Each row below holds a small network's activations on one record, seen along a few directions.
After each row come some of the record's fields: Z, P, E, V, F, K.
A field that a record lacks is written missing.
The largest differences between rows may come from other fields.
(in the rows, 500 means zero)
Random noise pushes rows far along 22 fixed directions. That doesn't count. These rows show it; they differ only by the noise:
[532 403 387 528 589 500 423 606 632 401 353 388 736 285 304 363 413 646
 547 269 396 589 356 736 462 613 416 525 531 436 575 521 361 414 476 526
 560 451 558]
[619 334 327 560 577 526 422 406 793 593 452 338 558 489 505 479 573 541
 636 382 584 307 621 445 607 567 461 519 574 502 573 434 524 414 435 390
 582 685 492]
[375 574 580 693 655 514 312 195 584 500 687 679 499 555 567 627 404 310
 517 473 482 661 459 404 605 554 577 567 443 589 656 509 447 530 455 451
 690 400 536]
[600 752 620 544 306 606 368 438 372 561 553 613 580 375 403 363 380 437
 348 600 567 576 331 708 591 617 586 388 431 485 537 532 434 609 594 589
 552 442 543]
[639 433 255 398 478 315 603 357 534 373 524 476 580 499 686 539 358 602
 492 252 706 608 388 489 570 417 457 495 339 324 406 306 655 391 583 468
 358 383 564]
[507 542 314 504 631 524 392 503 753 433 457 236 524 385 291 459 373 630
 586 393 596 515 622 491 669 568 588 538 463 387 590 434 500 509 323 648
 703 608 582]
[602 532 420 479 480 590 469 305 555 471 604 610 320 576 565 648 490 416
 410 428 486 475 638 418 455 493 354 498 508 460 420 383 587 421 294 326
 468 426 394]
[812 477 393 480 554 340 630 651 507 370 379 389 469 541 669 573 423 432
 661 566 539 538 464 577 496 482 439 614 258 578 602 352 555 424 526 384
 625 488 801]
[237 431 607 509 703 184 531 410 554 425 386 555 567 345 819 657 424 360
 440 379 515 582 232 334 547 531 433 364 679 510 618 738 689 527 570 316
 216 368 585]
[567 690 594 779 583 613 315 474 650 613 595 345 473 256 655 618 312 493
 445 579 576 442 713 484 427 469 382 492 517 507 493 511 537 602 433 484
 508 323 587]
[333 556 442 461 489 513 511 622 605 393 556 539 549 359 379 487 551 543
 416 468 639 522 343 429 351 396 651 655 477 453 407 450 404 525 443 625
 539 515 462]
[455 621 487 580 666 482 328 637 386 528 380 327 567 335 685 497 431 595
 495 523 645 386 371 665 603 515 551 330 282 467 519 442 422 400 510 529
 400 484 501]
[808 395 316 294 463 376 723 515 522 420 576 433 413 632 752 444 320 459
 742 438 511 678 562 561 334 307 396 621 566 510 418 253 805 574 396 400
 494 463 507]
[670 344 542 377 415 434 570 390 318 507 413 656 252 645 629 523 482 438
 411 346 370 609 498 653 393 801 362 568 598 203 498 480 435 401 524 389
 354 459 608]
[398 397 386 536 620 472 511 592 604 350 577 556 689 520 429 464 448 675
 678 442 511 605 312 569 472 472 668 699 412 519 493 408 371 475 454 528
 626 561 367]
[652 661 458 470 363 485 549 617 641 549 647 390 683 484 357 493 582 571
 635 619 493 427 362 400 637 357 330 459 620 614 482 496 362 656 545 410
 522 586 616]
[448 651 524 735 541 594 561 512 476 527 635 614 670 555 703 607 549 490
 434 686 615 386 754 491 360 520 541 674 378 369 508 433 450 469 681 620
 297 201 559]
[400 534 661 463 593 548 347 348 337 606 577 696 487 576 586 632 566 321
 525 394 361 628 341 454 435 577 439 465 523 626 621 635 413 580 381 434
 496 476 406]
[602 557 329 482 629 421 546 401 710 479 558 418 671 482 691 594 504 542
 639 476 730 392 395 466 645 414 485 484 505 430 512 280 427 480 571 385
 476 510 576]
[491 635 529 449 598 557 647 486 740 467 474 545 439 430 406 470 514 346
 542 546 468 614 565 625 445 510 437 599 770 428 651 514 602 531 434 483
 606 423 464]
[677 363 324 624 528 579 512 478 475 458 415 530 537 558 455 563 467 653
 482 396 540 475 496 497 651 594 523 529 310 631 481 358 425 354 508 419
 689 616 414]
[580 429 414 529 491 526 272 376 511 564 663 519 492 542 582 495 339 546
 525 310 414 561 561 585 378 658 352 562 634 374 465 312 255 612 408 437
 367 424 561]
[534 520 439 684 282 569 402 444 238 460 685 716 475 704 559 302 468 385
 274 614 432 509 524 571 491 536 576 552 350 489 327 282 375 339 656 517
 434 322 606]
[665 487 523 539 449 498 418 376 442 488 704 535 480 636 796 366 362 416
 563 642 570 506 345 570 513 550 747 615 483 365 297 318 447 481 521 438
 614 555 661]

[387 391 485 416 473 282 643 555 631 394 439 536 445 486 238 555 621 574
 675 483 342 514 403 393 595 330 263 424 658 557 677 555 380 532 503 358
 513 589 497] -> <Z:z2 P:p2 E:e1 V:v1 F:f1 K:k2>
[436 482 502 403 491 477 482 483 538 373 583 453 597 434 221 513 601 717
 461 223 460 712 115 385 540 403 579 666 271 265 295 678 340 297 452 673
 759 532 627] -> <Z:z1 P:p2 E:e1 V:v2 F:f1 K:k2>
[423 500 429 529 504 408 522 667 433 491 460 423 519 639 407 504 622 401
 503 580 321 442 635 304 571 466 334 460 592 701 607 487 380 550 561 506
 394 475 740] -> <Z:z2 P:p2 E:e1 V:v1 F:f2 K:k2>
[470 534 442 417 504 558 481 598 361 544 348 350 770 436 483 315 509 396
 476 580 408 360 501 332 616 518 570 230 773 742 535 614 622 696 414 593
 453 601 566] -> <Z:z2 P:p2 E:e1 V:v2 F:missing K:missing>
[506 678 561 597 575 546 490 440 418 343 542 627 439 591 674 698 290 350
 274 709 494 533 655 377 513 735 670 574 390 511 463 532 614 572 394 470
 505 328 658] -> <Z:z1 P:p1 E:e3 V:v2 F:f2 K:k2>
[700 402 646 518 199 549 677 391 502 514 445 604 482 442 218 357 549 511
 477 455 343 640 496 572 525 436 400 477 395 512 525 886 917 333 552 485
 708 490 353] -> <Z:z1 P:p2 E:e1 V:v1 F:f1 K:k2>
[475 462 460 392 441 616 425 615 438 372 509 562 429 482 478 409 430 520
 455 546 532 441 531 655 227 607 701 634 500 358 358 336 412 524 295 581
 426 551 405] -> <Z:z2 P:p2 E:e1 V:v1 F:missing K:missing>
[433 231 390 422 296 404 376 466 521 437 559 644 397 630 360 287 524 476
 656 513 515 408 491 601 420 501 693 551 318 556 582 393 545 468 380 445
 526 727 273] -> <Z:z1 P:p1 E:e1 V:v1 F:f2 K:k2>
[602 563 620 549 647 627 602 478 403 405 511 410 393 544 581 617 334 550
 466 634 274 567 473 365 683 544 481 398 785 529 251 578 518 508 333 338
 692 549 522] -> <Z:z1 P:p2 E:e1 V:v1 F:missing K:missing>
[397 609 345 371 650 499 692 589 593 236 457 582 661 527 381 663 390 638
 484 483 593 644 427 420 614 582 675 598 464 547 520 489 623 583 369 562
 491 514 334] -> <Z:z1 P:p2 E:e1 V:v1 F:missing K:missing>
[447 734 683 478 410 483 326 458 611 502 875 514 588 503 544 594 444 543
 648 657 379 468 406 497 440 406 358 461 494 377 396 704 545 628 290 335
 256 369 411] -> <Z:z1 P:p1 E:e1 V:v1 F:f2 K:k2>
[368 548 372 654 612 527 325 582 438 533 347 477 543 462 445 367 669 364
 295 373 490 463 467 633 558 465 414 432 312 606 591 345 325 186 671 581
 453 337 632] -> <Z:z2 P:p2 E:e1 V:v1 F:f2 K:k1>
[332 539 391 594 691 623 313 579 573 574 555 543 370 475 444 447 423 613
 549 425 500 563 522 760 461 447 454 508 563 625 545 199 258 519 391 460
 539 520 121] -> <Z:z1 P:p1 E:e1 V:v2 F:f2 K:k1>
[462 653 667 446 595 429 544 845 497 558 407 259 535 419 407 524 610 683
 625 608 454 494 286 633 595 577 449 521 496 345 537 721 282 502 589 569
 463 604 648] -> <Z:z1 P:p1 E:e1 V:v1 F:f2 K:k2>
[586 368 378 452 448 366 595 790 474 463 355 354 554 379 415 245 314 483
 563 373 302 737 532 669 296 393 282 517 701 720 587 443 599 659 548 552
 478 389 615] -> <Z:z2 P:p1 E:e3 V:v2 F:f2 K:k2>
[298 745 625 536 787 521 522 588 588 542 640 347 480 588 599 511 693 399
 703 624 345 546 444 556 603 218 319 459 545 458 506 633 606 259 427 434
 466 347 409] -> <Z:z2 P:p2 E:e1 V:v2 F:missing K:missing>
[588 754 403 430 448 577 530 448 571 285 654 607 439 538 442 678 499 516
 378 573 609 468 444 509 524 458 494 558 257 333 342 335 449 356 350 404
 491 376 486] -> <Z:z2 P:p1 E:e1 V:v2 F:f2 K:k2>
[527 333 568 718 312 452 353 681 553 525 570 409 586 439 393 315 524 588
 551 629 410 369 435 513 422 496 546 611 439 544 415 563 293 477 623 487
 567 605 702] -> <Z:z2 P:p1 E:e3 V:v1 F:missing K:missing>
[400 496 506 540 482 529 335 731 383 612 489 293 399 566 483 414 695 574
 373 538 503 322 484 388 514 601 608 581 431 342 319 517 220 382 526 665
 444 655 742] -> <Z:z2 P:p1 E:e1 V:v2 F:f2 K:k2>
[625 466 405 492 472 452 604 561 582 465 526 477 588 502 617 562 536 404
 596 603 536 354 664 441 283 330 365 556 550 608 529 297 426 603 556 416
 442 386 664] -> <Z:z2 P:p1 E:e3 V:v2 F:f2 K:k2>
[598 559 423 343 567 616 551 530 453 452 388 618 367 473 467 548 566 375
 412 422 514 549 281 623 476 480 426 438 595 674 480 280 357 449 402 326
 631 591 343] -> <Z:z1 P:p2 E:e1 V:v1 F:missing K:missing>
[437 295 501 499 335 253 393 650 535 509 735 545 431 652 561 409 354 497
 722 518 426 653 393 457 335 432 525 691 464 756 514 506 586 744 462 395
 383 621 449] -> <Z:z1 P:p1 E:e1 V:v1 F:f2 K:k2>
[474 664 272 195 363 391 470 651 412 320 482 428 238 413 190 405 462 493
 297 278 571 737 244 543 527 341 420 454 349 429 406 255 355 460 384 610
 563 515 607] -> <Z:z1 P:p1 E:e2 V:v2 F:missing K:missing>
[541 502 538 644 329 472 607 479 432 468 720 699 632 568 554 581 478 551
 411 590 510 543 469 373 372 517 524 709 465 431 389 478 293 608 723 509
 467 349 649] -> <Z:z1 P:p1 E:e2 V:v2 F:f2 K:k2>
[482 410 487 522 437 413 502 469 538 512 517 616 435 515 463 544 534 588
 539 482 516 474 425 513 537 373 397 442 438 613 532 429 428 484 563 357
 502 549 357] -> <Z:z2 P:p1 E:e3 V:v2 F:f1 K:k2>
[457 405 571 543 450 458 664 618 397 462 467 652 436 608 662 339 605 430
 589 751 551 411 420 708 420 373 660 552 453 538 458 382 566 332 683 431
 455 538 337] -> <Z:z2 P:p2 E:e1 V:v1 F:f2 K:k2>
[473 570 689 500 371 504 292 397 548 695 554 582 412 339 649 368 469 367
 353 408 609 563 336 722 339 545 504 488 515 399 464 624 664 507 555 494
 320 418 422] -> <Z:z2 P:p1 E:e1 V:v1 F:f2 K:k1>

Here are new rows. What are their fields?
[372 602 703 399 670 504 499 448 225 553 445 496 528 435 552 602 619 424
 626 427 409 625 315 504 473 312 433 331 434 496 603 636 413 481 481 622
 564 423 483] -> <Z:z2 P:p2 E:e1 V:v1 F:missing K:missing>
[487 556 573 372 604 473 762 500 427 465 371 487 514 732 573 554 628 423
 427 588 415 524 518 416 712 730 577 508 616 348 481 737 701 371 596 519
 406 502 623] -> <Z:z1 P:p1 E:e1 V:v1 F:f2 K:k2>
[436 506 381 363 600 540 412 564 476 561 567 632 577 782 493 360 622 286
 631 436 377 625 503 690 397 642 504 672 532 627 704 357 388 533 465 529
 426 486 455] -> <Z:z1 P:p1 E:e2 V:v2 F:missing K:missing>
[432 676 487 276 501 556 546 370 429 373 538 665 871 492 460 443 593 427
 548 597 506 391 272 590 540 449 602 295 574 433 514 466 398 548 486 501
 393 407 421] -> <Z:z1 P:p2 E:e1 V:v1 F:f2 K:k2>
[398 548 528 571 500 329 354 575 674 512 685 310 449 506 486 557 516 547
 703 620 471 386 595 386 520 354 370 523 456 432 558 512 375 568 460 455
 389 496 686] -> <Z:z1 P:p2 E:e1 V:v1 F:f2 K:k2>
[406 721 449 693 620 565 412 610 456 537 483 501 478 524 466 705 554 474
 345 484 561 542 588 421 672 467 362 461 189 785 623 514 562 387 536 509
 416 372 418] -> <Z:z1 P:p2 E:e1 V:v1 F:missing K:missing>
[424 643 477 388 371 468 477 446 649 572 565 566 409 573 281 757 639 471
 467 579 628 336 744 160 575 660 462 537 570 456 735 557 383 820 383 572
 359 651 586] -> <Z:z2 P:p2 E:e1 V:v2 F:missing K:missing>
[597 549 232 300 532 529 591 483 540 446 397 587 721 578 494 525 512 627
 390 268 659 551 388 600 607 665 523 514 439 444 481 352 564 450 523 534
 310 489 374] -> <Z:z2 P:p2 E:e1 V:v2 F:f2 K:k1>
[570 561 481 434 563 590 495 463 598 559 448 448 665 421 480 569 503 490
 499 465 599 467 389 379 617 569 587 442 609 676 523 580 550 654 441 485
 613 663 453] -> <Z:z1 P:p2 E:e1 V:v1 F:f2 K:k2>
[408 410 316 525 563 466 616 536 539 480 393 527 391 540 461 545 635 443
 324 305 555 538 562 387 514 505 399 576 524 529 531 393 498 331 598 504
 435 460 498] -> <Z:z1 P:p1 E:e1 V:v1 F:missing K:missing>
[438 304 548 568 464 229 635 622 527 387 511 461 664 418 560 424 396 709
 712 595 411 479 389 547 438 399 472 512 547 373 519 594 431 550 659 430
 417 452 581] -> <Z:z1 P:p1 E:e3 V:v2 F:f1 K:k2>
[571 397 540 563 352 606 342 552 326 515 478 555 516 450 470 627 436 528
 394 481 431 415 624 300 299 533 508 478 327 797 431 603 569 657 305 507
 481 553 435] -> <Z:z2 P:p2 E:e1 V:v1 F:f2 K:k2>
[397 672 431 427 676 412 526 549 463 473 442 390 666 334 606 460 396 512
 539 401 581 632 281 620 607 290 419 273 496 601 552 473 628 509 541 512
 415 344 380] -> <Z:z1 P:p2 E:e1 V:v2 F:f2 K:k2>
